Each row below is a small network's average activation on inputs in which a field has the value named, seen along a few directions.
Values that are neighbours, or in one group, have similar rows; names and order tell nothing.
In the rows, 500 means zero.
Random noise pushes rows far along 23 fixed directions. That doesn't count. These rows show it; they differ only by the noise:
[571 525 381 533 582 773 569 580 382 742 578 528 439 529 314 293 212 275
 576 540 400 273 511 557 594 357 377 697 507 289 459 450 507 682 615 518]
[557 670 578 479 530 552 460 573 650 653 671 453 531 541 455 366 402 528
 635 463 642 374 547 514 602 475 666 470 450 456 557 410 505 550 596 701]
[363 464 472 537 572 769 463 611 422 570 388 479 667 461 323 234 643 532
 475 633 376 372 612 534 353 362 302 621 503 250 469 539 497 565 600 483]
[587 578 578 636 459 390 436 448 503 424  68 422 447 630 544 616 460 684
 335 389 557 437 496 723 353 585 323 672 493 602 630 690 753 412 525 468]
[499 415 403 383 296 527 476 493 679 539 549 722 313 473 449 626 546 533
 586 517 589 264 781 536 613 501 706 661 677 553 471 369 234 388 518 409]
[604 582 523 534 476 400 436 484 718 742 399 688 571 611 508 587 478 516
 602 587 568 306 357 679 419 415 376 496 345 286 501 521 680 454 535 630]
[587 345 596 370 533 356 558 655 645 483 389 458 488 364 645 375 722 489
 536 707 430 558 382 476 530 445 365 564 570 279 663 649 731 302 504 560]
[483 387 227 362 562 805 344 232 461 517 556 653 614 581 462 683 434 143
 378 257 424 769 401 329 571 657 380 522 496 667 477 570 176 514 557 285]
[682 392 352 462 400 396 591 463 695 337 633 455 418 494 401 753 340 465
 506 396 495 591 348 446 568 700 542 474 613 385 428 447 443 393 615 390]
[335 337 394 644 138 317 600 564 453 398 512 444 344 615 770 502 302 513
 601 695 298 525 356 673 634 355 475 613 382 577 383 485 573 535 289 445]
[558 376 653 373 709 432 409 735 741 498 449 539 372 452 713 413 586 745
 516 349 479 354 452 576 183 397 471 441 272 353 518 627 503 129 426 470]
[518 251 645 503 201 402 566 530 541 397 415 387  71 434 668 580 841 654
 475 243 616 431 597 575 349 666 669 359 402 621 417 479 378 396 460 557]
[709 438 516 532 397 594 705 602 301 375 724 437 697 447 824 403 391 394
 309 352 287 508 596 351 580 514 622 483 309 563 445 665 412 405 563 557]
[555 726 483 464 471 682 585 385 462 763 477 385 476 356 565 634 526 393
 299 387 345 589 341 430 598 407 460 532 491 444 553 470 367 640 325 605]
[538 444 380 591 610 633 636 570 275 431 669 817 677 575 316 382 464 309
 431 481 434 399 743 481 416 438 679 485 238 554 278 526 563 485 526 465]
[384 537 438 605 390 577 526 537 312 463 541 299 337 682 544 464 398 306
 667 548 482 504 618 462 533 405 523 405 373 580 282 483 271 724 355 479]
[732 409 558 553 552 520 495 547 476 448 726 417 657 484 632 417 256 583
 377 561 480 676 464 363 750 415 686 633 354 537 555 434 562 589 350 499]
[471 595 515 617 192 399 647 575 317 370 483 551 825 637 658 314 324 588
 474 375 717 328 673 279 488 518 324 497 583 480 267 711 467 188 336 267]
[237 622 375  49 715 362 562 862 694 275 577 338 441 626 550 256 704 586
 682 697 587 515 485 373 694 428 764 558 489 404 391 390 241 343 619 611]
[437 338 566 404 578 453 501 446 479 802 471 929 240 243 187 816 548 341
 511 527 636 223 321 317 621 404 469 442 642 661 405 571 441 463 426 328]
[512 661 528 366 574 543 440 431 723 620 551 638 739 755 481 423 348 714
 447 397 758 518 505 401 758 425 532 671 323 500 477 401 502 434 461 529]
[245 409 509 507 259 424 476 284 764 462 561 713 603 552 578 730 513 590
 669 535 396 475 526 617 546 525 237 392 617 555 584 587 587 369 754 525]
[419 626 323 452 712 340 472 554 373 321 650 665 478 527 741 497 396 214
 579 600 216 455 372 568 411 394 581 303 343 578 442 382 380 535 603 670]
[569 355 262 276 757 413 530 724 307 522 713 364 358 378 778 516 294 674
 614 636 324 364 308 618 200 504 704 538 505 347 413 454 212 464 593 343]
[423 309 562 455 672 541 397 512 636 420 629 655 702 259 398 381 607 693
 359 492 447 680 350 420 474 483 465 516 551 440 659 464 706 350 489 447]


Field MAMO:
faro: [527 599 518 474 393 489 574 575 661 331 732 689 726 386 552 726 406 362
 392 359 474 548 464 227 754 454 409 359 620 429 444 588 408 292 379 478]
nirug: [541 308 469 605 403 485 555 713 296 377 659 479 500 389 530 479 386 388
 459 328 482 336 312 515 417 670 596 390 471 524 347 610 500 436 613 456]
vuf: [568 609 567 427 556 623 648 574 540 765 616 550 533 284 489 356 306 668
 447 485 389 331 521 411 548 319 386 655 692 230 561 422 446 399 392 399]
zuba: [427 639 478 523 527 351 582 364 460 471 257 472 733 655 353 527 741 453
 492 757 401 642 627 360 350 512 616 389 314 678 310 615 404 459 447 347]
sose: [553 569 664 648 229 509 609 358 447 422 492 287 505 504 711 574 632 618
 303 305 480 612 517 492 541 591 479 360 368 549 486 446 456 622 477 714]
zevuf: [434 550 483 512 417 502 563 311 389 569 451 364 594 452 681 406 801 437
 426 392 369 856 468 536 239 657 585 318 389 661 586 576 567 477 388 548]
nik: [329 516 550 475 573 506 395 405 357 419 451 499 641 415 504 555 627 665
 518 644 559 603 802 479 461 529 525 543 819 716 668 554 494 514 426 342]
tel: [660 594 492 528 493 389 542 295 209 493 472 348 670 676 518 579 509 549
 498 594 829 656 590 364 577 627 512 512 592 457 388 381 477 756 382 433]
gume: [608 534 539 558 597 457 459 568 607 346 621 540 750 472 535 311 655 489
 520 509 521 628 613 457 296 522 566 315 436 328 523 448 609 391 474 599]
terep: [567 354 566 446 641 515 565 382 698 576 567 561 409 612 451 149 522 471
 622 517 332 613 617 407 468 381 468 479 240 385 446 281 489 441 508 473]
kup: [565 649 639 465 577 202 412 661 754 336 321 201 411 616 519 486 504 719
 535 611 583 636 429 418 506 507 730 460 397 573 477 456 400 366 331 438]
paku: [495 508 513 456 473 580 433 420 598 525 514 433 609 375 458 715 742 796
 358 397 518 590 463 666 362 667 631 463 556 467 615 410 485 574 631 627]
furo: [533 520 514 656 187 510 451 553 534 293 209 331 472 549 320 598 688 396
 445 546 576 406 677 471 535 638 426 497 672 459 423 566 342 528 593 481]
The values of MAMO form a line.
- List every value one step from sose, in the order listed. => zuba, furo
- List every value one step from nik, in the order listed. => nirug, paku
- List every value one step from vuf, in the order listed. => faro, kup
- List every value one step from gume, in the order listed. => zevuf

Field DOB:
nepa: [363 691 465 438 496 477 388 604 426 424 531 297 649 644 563 451 361 588
 564 442 805 570 382 469 642 579 444 542 668 484 516 541 485 528 442 497]
gef: [441 619 253 328 494 596 735 710 699 477 694 404 361 306 132 641 616 257
 623 441 379 545 469 567 460 688 742 416 786 342 494 574 486 326 636 512]
gamod: [508 852 208 439 662 621 519 456 557 514 697 632 706 659 520 503 314 334
 473 616 180 492 593 547 551 319 707 550 295 420 396 202 194 661 590 647]
rozag: [215 597 582 445 640 568 475 365 543 603 345 395 399 253 403 660 600 667
 368 552 274 632 180 471 515 333 123 476 691 414 653 458 547 653 471 533]
dimul: [669 373 715 626 741 364 470 247 390 454 438 652 292 333 315 618 286 590
 329 439 499 488 511 401 631 500 495 574 640 844 696 379 730 637 579 423]
sakel: [679 402 637 551 611 461 265 432 465 519 240 687 564 286 644 618 581 352
 207 436 309 306 246 285 362 429 281 405 389 583 490 583 245 417 543 430]
pama: [201 577 555 495 484 509 559 381 441 606 582 354 442 483 398 463 483 657
 559 380 568 589 391 368 506 485 532 352 483 672 362 427 384 586 405 431]
mif: [501 401 685 321 594 384 911 464 539 581 403 315  62 513 325 273 504 736
 429 285 502 538 394 316 678 521 480 574 394 539 374 342 554 449 585 464]
sen: [598 458 615 750 339 610 376 518 485 687 485 437 590 552 428 320 423 276
 675 610 599 491 704 510 486 481 570 501 454 644 595 737 653 530 320 439]
furud: [659 440 505 554 346 507 385 608 642 562 676 617 562 380 340 884 608 502
 665 550 819 255 614 473 363 599 587 260 660 240 386 580 371 456 519 492]
mot: [764 542 518 668 353 464 526 133 504 695 589 474 750 318 470 577 215 423
 494 508 321 620 453 289 471 634 357 430 809 473 607 464 436 463 484 229]
fufer: [186 621 759 462 427 575 466 622 579 739 590 355 234 423 462 303 442 646
 787 340 721 222 498 483 580 388 340 359 697 492 539 476 433 506 487 605]
fol: [215 442 358 533 556 655 539 502 377 382 515 424  65 659 289 354 509 582
 625 497 595 533 648 659 445 351 392 549 473 282 286 120 439 810 277 484]
The values of DOB form a line.
- Going along DOB from mot by way of its neighbour nepa, in what order are rozag, sakel, sen, fol met? => rozag, fol, sen, sakel
- How many steps from neighbour to neighbour lead from gamod to pama, at the fewest? => 6
- List every value one step from gef, in the order listed. => mif, fufer
